These are the activations of a small neural network, seen along a few directions. Each row is one input.
Each table varies a few parts of the input and shows all the possible inputs, shuffled.
A made-up example of a description, with smaller parts first: one of 2 separate values, together with either a single point or one of 9 places around a ring or (one of 5 places around a ring, together with one of 6 places along a line).
Shared parts are said once, and a part with two or three values counts as separate values.

Other details of the inputs shift rows strongly along two fixed directions, in all tables alike. That doesn't count.

Table:
R1: [ -5 -18 -16 -41  12  31   8   5   3 -33 -58 -35 -14 -25  13  21]
R2: [-20 -15   8 -37   3  15  17 -25  -3  -8 -24  -1  28 -21   3  -9]
R3: [  9  34   8  67  -5 -39  -4  10  -2  39  73  26  10  39 -14 -14]
R4: [ -3  22   3  32  -6 -40  10   4   2  33  66  28  29  36 -12 -26]
R5: [ 22  40 -10  75  -4   9  -4  19   5  22  46  16 -11  37  -9   9]
R6: [ 25  14 -21  20   6  25  -6  34  14 -22 -17 -18 -46   8   5  32]
R7: [-24 -21  10 -42  11 -14  -5  -2  -6 -12 -27 -20   7 -22   9  -3]
R8: [-22 -22   2 -43   6 -14   1  -7  -6 -10 -23 -22   8 -18  11  -4]
R9: [  3   8  -4  18 -12  -3 -20  11  -6  10  23  13   0  10  -2  -5]
R10: [-14 -26  10 -37   0   5 -12 -15 -11 -10 -32  -4   4 -32   3  -3]
R11: [ 26  14  -7  33 -12  -4 -24  15   0   8  23  11 -25   9  -7   9]
R12: [ 30  11 -18  23   6  37   9  14  13 -14 -13 -14 -28  14   5  19]
R13: [-48 -16  32 -39  -2 -31   4 -28 -10  13  15  22  61 -10   0 -39]
R14: [ 53  33 -25  64   5  26 -12  44  14  -9   4 -20 -70  24   1  43]
R15: [23 25 -4 40 -7 22  5  5  5 14 33  9 -1 26 -3  0]
R16: [ 46  26 -13  55   1  59   8   5  10  -4  -5 -14 -45  18  -1  30]
R17: [-23 -15   4 -34   6  -3  23 -21  -1  -5 -22   2  29 -17  -3  -9]
R18: [-18 -17  27 -30   6  10   7 -27  -4  -4 -20  -1  20 -20   1 -12]
R19: [ -6 -11  -4 -20  17  44  23 -12   7 -31 -67 -16 -14 -26   0  24]
R20: [ 17  16  -6  40   0  -3 -19  19  -7  13  27  -3 -17  17   2   7]
R21: [-29 -16  14 -34  12  -3  19 -18   3  -9 -26   5  21 -13  -4  -9]
R22: [  0 -17  -1 -28  17  44  13  -3  10 -37 -65 -23 -20 -19  10  18]
R23: [  8 -24 -11 -42   2  18   4  -5   6 -31 -60 -19 -30 -32   5  21]
R24: [ 34   9 -28  17 -10  33 -10  15   7 -12 -12  -3 -36   0  -3  26]
R25: [ 22  17   3  40   5  -1  -5  14   6   7  23   0 -17  23   1   1]
R26: [-34 -26  25 -54  -8 -67 -13 -11  -7   9  13  19  37 -18  -1 -34]
R27: [ -3  20  13  38 -13 -35  -2  -8  -7  39  71  25  30  30  -6 -28]
R28: [ -1 -23 -10 -33  10  32   3  -9  -6 -25 -57 -31 -19 -29  12  19]
R29: [ -7 -10   0 -21 -11  -6 -16   1  -2  -6  -7  12   3 -12  -3  -3]
R30: [ 38  16 -25  32   2  19  -2  29  11 -11  -6 -22 -54  13   5  33]
R31: [ 42  16 -27  45  -7  41 -12  14   1  -4  -5 -13 -50   7   0  31]
R32: [ 18  24   5  50   0  12  -2   3   0  15  28   7 -10  18  -5   5]
R33: [-16   9  14  21  -9 -46   2 -14  -9  39  60  25  40  19  -8 -30]
R34: [14 23  2 51  1  2 -2  4  0 19 28  9 -7 17 -9  6]
R35: [-19 -20   0 -52   1 -19   4   2   2 -14 -18  -8  15 -15   8  -7]
R36: [-33 -24  11 -60 -14 -60  -5  -9  -4   7  16  21  46 -12   0 -36]
R37: [-48 -20  18 -51   1 -46  -8  -2  -9   3   7   2  44  -9   8 -30]
R38: [  4 -21 -16 -37   0  46   0  -8  -2 -29 -58 -18 -15 -33   5  18]
R39: [-14   9  22  18   1 -47   5  -6  -3  30  49  25  28  20 -13 -27]
R40: [ -1 -11   6 -23  11  61  15 -16   6 -31 -61 -16 -12 -23   5  19]
R41: [ 48  20 -22  51   8  46   7  17  14 -12 -13 -22 -55  20   5  33]
R42: [-23 -16   5 -34   4   4  18 -24  -3  -3 -22   2  31 -20  -1  -8]
R43: [ -4  18  10  34  -5 -48   9  -3  -1  37  65  25  23  33 -13 -26]
R44: [  8  19 -10  35  -3  -2 -18  24  -4  11  30   3  -8  23   3   3]
R45: [-41 -20  23 -37   0 -48  17 -32 -10  17  12  15  53 -12  -5 -34]
R46: [  0  15   1  18 -17 -51 -21  23   2  21  56  29   9  26  -6 -19]
R47: [-40 -25  11 -53  -5 -39  -6 -13 -16   9  10   6  52 -13   8 -34]
R48: [  8 -24 -11 -37  -3  29  -2 -13   1 -27 -57 -15 -26 -35   2  21]
Description of these inputs: one of 4 separate values, together with either a single point or one of 5 places along a line or one of 6 places around a ring.
The inputs of R40 and R18 match in every part but the choice among 4 separate values. If R21 is changed in the same way as R40 into R18, which row does it become?
Answer: R39
Which other rows does R30 become when the choice among 4 separate values takes its other values? List them by row number.
Answer: R6, R14, R35
Start at R43 and move only the place on the line of 5, one step at a time. The first step leads to R45. Which rows follow, in order?
Answer: R33, R27, R16
List by row number the other rows that have the choice among 4 separate values in common with R17.
Answer: R1, R2, R4, R12, R15, R24, R35, R36, R38, R42, R47
Which other rows does R48 become when the choice among 4 separate values takes its other values? List them by row number.
Answer: R11, R24, R29

Table:
R49: [-26   2  18  -2 -11 -34 -21  -9 -12  16  21  39  30  -9 -22 -14]
R50: [ -1 -12   7 -24 -14 -34  -9 -14  -6   6   7  -4  -4 -14   7  -8]
R51: [ 21  32 -24  62  -5  -3 -19  47   8   9  51   5 -22  54   4  -1]
R52: [-24  -2  -6  -6 -11 -55   5  -9 -10  28  36  23  39   1 -15 -18]
R53: [-26 -25  20 -54  11 -24   3   3   7 -22 -32 -20   0 -20  10   1]
R54: [ 29  12 -35  19   3  23  -2  31  14 -19 -10  -4 -30  21   5  16]
R55: [-41 -21   7 -40  19  -1   0 -14 -14  -8 -41 -18  19 -34   4   1]
R56: [ 20 -16 -29 -15  -9  41  -5  -4  -4 -20 -38 -18 -26 -12   9  14]
R57: [ 17 -17 -12 -17  -5  58 -17   6   6 -35 -59   5 -33 -23   0  21]
R58: [-12   7  22 -14 -17   9  -9 -12   2   2  11  27  28  -7 -12 -16]
R59: [-11 -12  14  -8   1 -42  22 -29   0  22  25  20  34   9 -11 -30]
R60: [  1  -4   3 -14 -13 -58   0   1   3  19  39  10   7   3  -3 -18]
R61: [-11   8   0  -9 -17 -29  12 -10   1  24  49  21  45  14  -4 -26]
R62: [ -4  -6 -23 -13  17  26  21   8  11 -27 -59 -16 -21 -24  -4  34]
R63: [-10 -18  23  -8  14   3   9 -34 -10   1 -19  -7  14 -16   1 -18]
R64: [ 32  37  -7  67 -12  25 -10  15  -3  23  57   0  -7  31   1   6]
R65: [ 31  30  -3  62  -1 -15 -26  37   5  17  51 -13 -39  37   4  13]
R66: [-33 -17  19 -52   9  24  10 -16  -8 -14 -27 -19  32 -22  11  -9]
R67: [  2   1   5 -15   1 -41   2  14  10  -3  15   2  -3   3   3  -3]
R68: [-24  12  16 -14  -1  -6  12   7   3   4  17   3  33  14   6 -13]
R69: [ 12  -4 -27   3   1  39   6 -11  -7 -12 -51 -21 -31 -28  -4  38]
R70: [ 28  19 -21  23 -13  49   6  -7   6  -4  -4 -14 -21   1   5  20]
R71: [ 30  14 -29  35   8  49 -20  32   1 -14  -8 -21 -44  21  15  23]
R72: [ -3  -6  22   0 -13 -49 -24   1 -12  23  41   1  13   1   4 -19]
R73: [-22 -28  34 -35  11  12   8 -40   4 -14 -45  19  10 -32 -10 -12]
R74: [-26 -16   2 -24   7   1  -5 -18 -21  -2 -28 -11  14 -35   1   0]
R75: [  7  40 -17  67   4  -8  -4  39   1  13  37   2 -19  34 -11  15]
R76: [ 22  26   9  72  15   3   4  11  -1  25  43   3 -14  41  -1   0]
R77: [-17 -33  31 -60  -6  -8 -13 -15   2 -23 -46   9  -3 -45  -2   0]
R78: [-16   0  21  -5  11 -47  23 -13   4  16  27  25  37  17  -6 -31]
R79: [ 29 -12 -41 -14   0  46   7   9   9 -27 -45 -14 -36  -9   7  28]
R80: [ 52  21 -17  58   6  47  14 -10   6   1 -14 -13 -50  16  -4  33]
R81: [-13 -10   4  -5 -16 -30 -30  -3 -16  20  37  10  34   7   9 -38]
R82: [ 13   7 -15 -14   7  53  28  11  18 -30 -40 -17 -12  -6   3  30]
R83: [-25  -8  26  -5  19 -24  21  -9   5   4   3   5  23  11  -2 -23]
The inputs of R74 and R63 match in every part but one. If R62 is changed in the same way as R74 into R63, which row does it become?
Answer: R78
What is each input in this table made of?
Answer: one of 5 separate values, together with either a single point or one of 6 places around a ring
Which other rows does R67 become when the place on the ring of 6 takes its other values? List them by row number.
Answer: R50, R53, R60, R65, R72

Table:
R84: [-18 -14  16 -22  25  20  36 -29   7 -17 -43 -16  14 -16   0   4]
R85: [ 17 -13  -7 -11   8  40 -22  15   5 -40 -65 -33 -56 -22   2  48]
R86: [ 40  20 -23  53   8  12 -12  34   6  -8   3 -24 -58  18   6  37]
R87: [ 27 -21 -25 -38 -10  31 -11   1  -1 -29 -58 -12 -44 -43   4  26]
R88: [ 23  14   4  45 -13  14 -10 -14  -9  19  31  25  -3   9  -9   0]
R89: [-13 -27  14 -44 -12 -45 -28  -3 -22   5  12  17  18 -19   1 -22]
R90: [-35 -24  25 -42 -28 -38  -4 -51 -13  27  22  42  61 -23 -13 -45]
R91: [-21 -18  27 -26   9  25   8 -35  -8  -7 -39  -3  13 -32  -1  -2]
R92: [ -2  18 -24   6 -20 -18 -28  42  -3  12  55   5  21  33  14 -20]
R93: [-47 -25  22 -57   3 -80   4  -4  -1   9  18   1  45  -4   8 -40]
R94: [ -4  19  -7  15   5 -58   9  32  15  12  41   5   1  34  -2 -10]
R95: [ -9 -13 -17 -36   4  80  17 -13  -2 -31 -54 -20  15 -16  14  13]
R96: [ 27  34   3  76   8  19  10   6   2  22  30  -2 -21  33  -7  13]
R97: [ 16  51  -8  80  13  -3  30  19  24  24  47  14  -6  48 -17  -1]
What is each input in this table made of?
Answer: one of 2 separate values, together with either a single point or one of 6 places along a line
The inputs of R93 and R84 match in every part but the choice among 2 separate values. If R92 is changed in the same way as R93 into R84, which row does it become?
Answer: R95
Which other rows does R87 become when the place on the line of 6 takes its other values? List them by row number.
Answer: R85, R86, R89, R93, R94
